A small network was shown many inputs. Here are its activations along a few directions, one row for each input.
In each table, some parts of the input vary, and every possible input appears once, in random order.
A made-up example of a description, with smaller parts first: values(3) and (point or ring(9) or (line(4) and ring(8))).
Shared parts are said once, and a part with two or three values counts as separate values.

Other details of the inputs vary at random and push rows far along three fixed directions, the same in every table; ignore that.
These rows show it; all are for the same input, with only those details redrawn:
[ 12  -1  24  21 -16   0  15 -10  20  12   6  29  18]
[ 16  15  -4  -1 -16  33  -6 -25 -21  20  10  18  10]
[-27 -20   0   5   1 -45  12  -1  20 -20 -15 -13  12]
[  1 -10  19  19 -11 -18  16  -7  26   3  -1  18  19]
[-3  3 21 11 -8 -5 18 -4 10 -6  2 12  8]
[ -9  14  24   3  -3   4  22   1  -3 -19   4   4  -3]
[ -9   2 -22 -12  -6   4 -10 -19 -22   0  -4 -11   6]

Rows:
row 1: [  0 -13 -35  -6   2  -5 -24  -9  -6  15  -6 -11   6]
row 2: [19 -5 22 23 -6  1  5  5 24 19  8 27  8]
row 3: [-18 -24  -4   6  12 -43   3  14  27 -15 -14 -16   4]
row 4: [ 28  -2 -13   6 -11  21 -23 -16  -3  42   7  21  12]
row 5: [ 12  -1  24  21 -16   0  15 -10  20  12   6  29  18]
row 6: [ 15  -6  25  15 -16  -2  15   3  29   9   8  29   7]
row 7: [ 13  -1 -17   0  -2  11 -16  -6  -7  23   3   6   4]
row 8: [-10  15 -15 -24  14  18 -11   4 -35 -15  -3 -28 -22]
row 9: [  3  26  -6 -17   7  39 -10   1 -38  -5  10 -10 -21]
row 10: [  3 -12 -32  -8   3  -6 -23 -10  -6  16  -9 -13   5]
row 11: [ 26  10  -6   1  -5  35 -15 -11 -15  25   9  14  -1]
row 12: [-12   2  18   1  12 -13  12  19   8 -20  -2 -10 -13]
row 13: [ -9 -27 -46  -6   3 -26 -29  -8   1  15 -14 -19  11]
row 14: [-15 -11 -35 -14  11 -17 -18   0  -9  -3 -11 -27  -3]
row 15: [ -6  26  34  -6  15  17  20  23 -11 -29   8  -6 -26]
row 16: [14 10 32 14  2 14 13 12 12  0 11 19 -5]
row 17: [-10 -17   4  -1  -4 -27   9   8  23 -13  -7  -2   3]
row 18: [  3  24  -7 -25  -4  40  -3  -3 -37 -10   7  -7 -20]
row 19: [-27 -13  -1  -9   2 -32  11  15  11 -29 -11 -18  -9]
row 20: [-16  16  19  -8  16   0  16  23  -7 -30   2 -16 -23]
row 21: [  6  27  -8 -18   9  39  -6   2 -38  -5   8 -11 -20]
row 22: [ -7 -26 -46  -9   6 -26 -28 -10   3  13 -15 -20  12]
row 23: [-22 -10   1  -4  17 -33   7  19  12 -25 -12 -23  -7]
row 24: [ 20 -15 -26   6  -9   0 -26 -15   5  41  -1  12  17]
row 25: [ -5  25  30  -3  15  19  23  24 -11 -30   8  -7 -26]
Q: What is each input in this table made of?
A: point or (line(4) and (point or ring(5)))

Rows:
row 26: [-25 -16  -5   3   4 -34  -1  -1   7 -13 -13 -16   5]
row 27: [  1  33  43   2  33  24  24  50  -5 -32  15  -7 -41]
row 28: [  0  -4 -46 -25 -11   8 -30 -25 -25  18  -4 -13   5]
row 29: [  1  -5 -42 -16  -3  11 -32 -31 -28  16  -9 -17   9]
row 30: [ -4 -36 -18  16 -13 -38  -8 -11  30  18 -11   8  24]
row 31: [-13  -8  16  15   1 -29  18  10  25 -11  -3   4  10]
row 32: [-22  14   6  -5   8   3  11   8 -17 -29   3 -13 -12]
row 33: [-22 -25 -14   2   8 -46   4   1  21 -15 -17 -17  15]
row 34: [-25   7 -11 -20   7  -7   7   5 -20 -27  -7 -28 -15]
row 35: [-16  11  29   4   2  -9  30  20   5 -29   2  -1 -12]
row 36: [-12  22  -4 -21   5  26   7   1 -35 -28   1 -20 -21]
row 37: [ -7 -32 -33   6  -2 -34 -15 -18  20  10 -15 -10  26]
row 38: [ 22   6  -8   3 -13  22 -15 -27 -11  36   6  18  15]
row 39: [ 23   5  41  18 -16  16  22   1  25   4  13  36   5]
row 40: [-17 -17 -24 -20  26 -26 -18  30   3 -16 -13 -39 -24]
row 41: [  2  26 -41 -28  -1  44 -25 -25 -56  11   7 -15  -5]
row 42: [-22 -25  -6   2   8 -48   2  -2  19 -14 -21 -19  13]
row 43: [ 29  11  54  27  16  11  16  33  28   9  15  25 -15]
row 44: [ 10 -22  14  22 -19 -19   3  -5  37  18   2  30  20]
row 45: [ 31   7  -1   5 -26  31 -13 -20  -3  39  14  35  15]
row 46: [ 23   1  15  20 -16  11  -3 -16  10  33   8  32  20]
row 47: [ 27  14  -8 -11 -17  42 -13 -20 -22  23  11  20   4]
row 48: [  2  29  15 -14  27  33   6  39 -24 -22  10 -17 -44]
row 49: [14  4 28 13 -8  6 22  3 16  1  6 24  5]
Q: The inputs of row 46 and row 45 match in every part but one. If row 26 is changed in the same way as row 46 into row 45, which row does it become?
A: row 44
Q: What is each input in this table made of?
A: line(4) and (point or line(5))
Q: Which other rows does row 37 become when the line(5) part takes its other values? List them by row number.
A: row 31, row 32, row 33, row 41

Rows:
row 50: [ 18  18   0   4 -12  27   0 -19 -10  23  13  22  14]
row 51: [-24  -6  30  -7  17 -39  26  36  27 -41  -8 -18 -18]
row 52: [ -4   7  15  -7  -2   6  20   6  -1 -26  -1  -2  -8]
row 53: [ -7  20  30  -1   9  10  16   9 -16 -20   0  -7 -19]
row 54: [  4 -18  -1  16 -20 -16  -5 -13  25  21   3  23  22]
row 55: [ -1   6 -14  -4 -11  25  -8 -11 -22   0   6   4  -1]
row 56: [-15  21  12  -4  10   9  24   9 -15 -32   2  -8  -9]
row 57: [  4  -5  37  18   8 -18  11  14  30  -1   1  11   3]
row 58: [ -2 -28 -26  -7  -8 -33 -12  -9  14  14 -17 -10  11]
row 59: [ 13 -11  23  25  -9  -5   8 -11  24   8  -1  23  20]
row 60: [  9  27  -9 -13 -11  48 -13  -7 -44  13  14   6 -17]
row 61: [-17  -5 -37 -31  -3  -6 -16 -14 -21 -10 -11 -29  -1]
row 62: [-16 -18 -23   2  20 -33  -2  13  14 -11 -13 -25   1]
row 63: [-29 -11 -31 -19   8 -23 -18 -16 -18 -16 -18 -37   2]
row 64: [ 12  24  12 -15   8  41   8  15 -21 -14  12  -4 -27]
row 65: [10 -4 10 12 10  2 -3  3  9  2 -2  1 -2]
row 66: [ -2  -1 -31 -15   0   9 -30  -4 -21  14   3  -8  -5]
row 67: [ 24   3   2  16 -12   9   1 -11   6  38   7  27  17]
row 68: [13 -1 29 24 -1  8 13 21 25  2 13 24 -7]
row 69: [ 11 -18 -28   6   0 -20 -21 -10  16  36  -4   6  23]
Q: The inputs of row 68 and row 54 match in every part but one. If row 62 is changed in the same way as row 68 into row 54, which row does it become?
A: row 50
Q: What is each input in this table made of?
A: values(4) and line(5)
Q: Which other rows does row 67 become when the values(4) part takes its other values? List them by row number.
A: row 53, row 58, row 60
Q: Which other rows does row 59 become when the line(5) part takes its other values? List them by row number.
A: row 53, row 57, row 63, row 65

Rows:
row 70: [-24  15 -11 -26  15   3   0   2 -31 -31  -7 -35 -18]
row 71: [ 13 -30  -9  19  10 -32 -12  15  40  22  -6   5   9]
row 72: [  8   6  16   0  15   7   2  29   7  -5   6  -2 -21]
row 73: [ -9   7  14  -2  -1   5  10   8  -5 -17   3  -2 -12]
row 74: [  3 -11   4  11  -5 -13  -3  -5  14  11  -2  10  13]
row 75: [ -3  24  13  -4   2  23  14   7 -20 -12   9   1 -14]
row 76: [  5  -7 -45 -13  -5   6 -27 -25 -16  22  -4  -8  14]
row 77: [ 21   4  -4   4  -9  18  -7 -17  -6  25   3  15  10]
row 78: [ -1  18  16 -10   0  17  12   5 -11 -15   7   0 -12]
row 79: [-10  -8  -8   4   0 -10  -2  -1   3  -4  -3  -5   3]
row 80: [-12 -12 -57 -28  25  -8 -42   3 -27   3 -15 -46 -15]
row 81: [ -6 -25 -20   7  -2 -25  -7  -8  17   4 -11  -6  15]
row 82: [ -9  -3  12   2  -2 -15  13   8   9  -9  -2   0  -3]
row 83: [-3 11 19  6  0  3 16  8  4 -9  8  8 -2]
row 84: [ 17   1   1   1 -11  16  -4 -10   0  15   6  17   7]
row 85: [ 11  14   0  -6  -9  29  -7  -8 -19  10   9  11  -3]
row 86: [ -6   4   9   1   4   0  12   6   1 -16   0  -2  -2]
row 87: [-11  -7   6   1  -2 -21   7   5  14  -7  -3  -1   2]
row 88: [ -1  -8  15   7  -4 -10  12   4  18  -8  -1   6   1]
row 89: [-5 -6  7  8 -1 -9  1 -1  7 -2 -2  1  3]
row 90: [ 0 -3  5  7 -3 -8  3 -3  4  6 -2  4  5]
row 91: [ 14  15  -3  -9  -9  30  -2 -10 -20  10   7   8  -4]
row 92: [ -6   7  19   2   5   2  13   6  -1 -19   0  -4  -8]
row 93: [12  7  1  6 -8 18 -3 -7 -4 14  9 17  7]
row 94: [-21 -12  -2   1   8 -33  14  10  14 -22 -13 -17   1]
row 95: [ 20   1  -1   6  -9  17  -9 -16  -1  22   4  17  13]
row 96: [ 2 -4  3  7 -4 -9 -2 -7  9 11  0  7 11]
Q: What is each input in this table made of?
A: values(3) and (point or (values(2) and line(4)))
Q: Start at row 79 and move only the line(4) part, one step at a time. The first step leads to row 93. Which rows follow, in order?
A: row 83, row 75
Q: Which other rows does row 92 become when the line(4) part takes its other values? List them by row number.
A: row 70, row 77, row 95

Rows:
row 97: [-18   6   0  -2  10  -2   4   7 -12 -23  -1 -15  -9]
row 98: [-32 -18 -12  -5  11 -43  -4   6  10 -18 -16 -26   3]
row 99: [ 15  10 -17  -8  -4  25 -16 -20 -20  19   5   3   9]
row 100: [-28 -23 -14  -7   3 -42   0   8   9 -18 -18 -26  -3]
row 101: [ -5  -4 -27 -17  -2   6 -20 -13 -20  -4  -6 -17  -3]
row 102: [  6   2 -36 -23  -5  17 -23 -20 -25  12  -2 -11   4]
row 103: [-34 -26 -10  -3   8 -51   7  14  25 -30 -16 -24   1]
row 104: [-13 -21 -16  -6   2 -33   0  -2  14  -9 -17 -17   6]
row 105: [  5 -21 -19   0  -9 -14 -15 -16  15  15  -7   3  17]
row 106: [  2  23  15 -10  -3  23  12   7 -19  -9   7   3 -16]
row 107: [  7 -16   3  16  -6 -24  -1  -5  27  21  -2  15  22]
row 108: [  6  20  22   5  -2  25  10   3 -15   1   9   9  -9]
row 109: [17 10 23  7 -9 24 13 -2  1  4  8 18 -3]
row 110: [-11  14  -4 -14   2  18   0   4 -25 -22   4 -11 -17]
row 111: [  9   1  26  12 -11   4   9   4  13   3   7  22   0]
row 112: [-17  15  23  -1  11  -8  22  17  -4 -25  -1 -10 -14]
row 113: [ 20  -9  56  29  15 -15  27  35  51  -3   5  25  -5]
row 114: [  9  -8 -22  -7 -12  -1 -18 -14  -1  24  -1   6  13]
row 115: [ 27 -11 -23   9 -14  16 -24 -31  -3  44   0  17  23]
row 116: [ 15   4  10   7 -10  10   9   0  11  10  10  22   8]
row 117: [10 -9  3 15 -8 -5 -8 -9 11 20  1 17 14]
row 118: [ -9  16  19  -4   3  15  21  15 -12 -26   5  -4 -19]
row 119: [  4  25  16  -5   6  24  13   1 -19 -10   5  -1 -11]
row 120: [ 29 -18   8  34 -16 -11   4 -13  39  42   4  41  32]
row 121: [ -4 -15 -35  -7  17 -13 -23  16   2   3  -9 -24  -7]
row 122: [ 1 13 28 12  2  9 18  9  8 -8 11 14 -1]
row 123: [ 2 11 31  4 -5  7 16 10  9 -7  9 16 -6]
row 124: [ -2 -29  -9   8  13 -42 -15  17  33  13  -9 -11  -1]
row 125: [ 12   7 -20   0  -6  27 -15 -17 -23  21   5   4   5]
row 126: [  3   1 -32 -12  -1  18 -28 -23 -29  11  -3 -12   4]
row 127: [-11  20  -5 -13  10  15   4   4 -26 -17   5 -14 -11]
row 128: [ -6  13  24   2   8   6  14   6   1 -18   4  -1  -6]
row 129: [ -9  17  -7 -17   3  16   7   5 -25 -18   2 -12 -17]
Q: The inputs of row 110 and row 101 match in every part but one. If row 97 is changed in the same way as row 110 into row 101, which row does it become?
A: row 126
Q: What is each input in this table made of?
A: values(3) and (point or (values(2) and ring(5)))
Q: Which other rows does row 108 become when the values(2) part takes its other values? List them by row number.
A: row 100
Q: Which other rows does row 112 become when the values(3) part takes its other values? List them by row number.
A: row 119, row 120
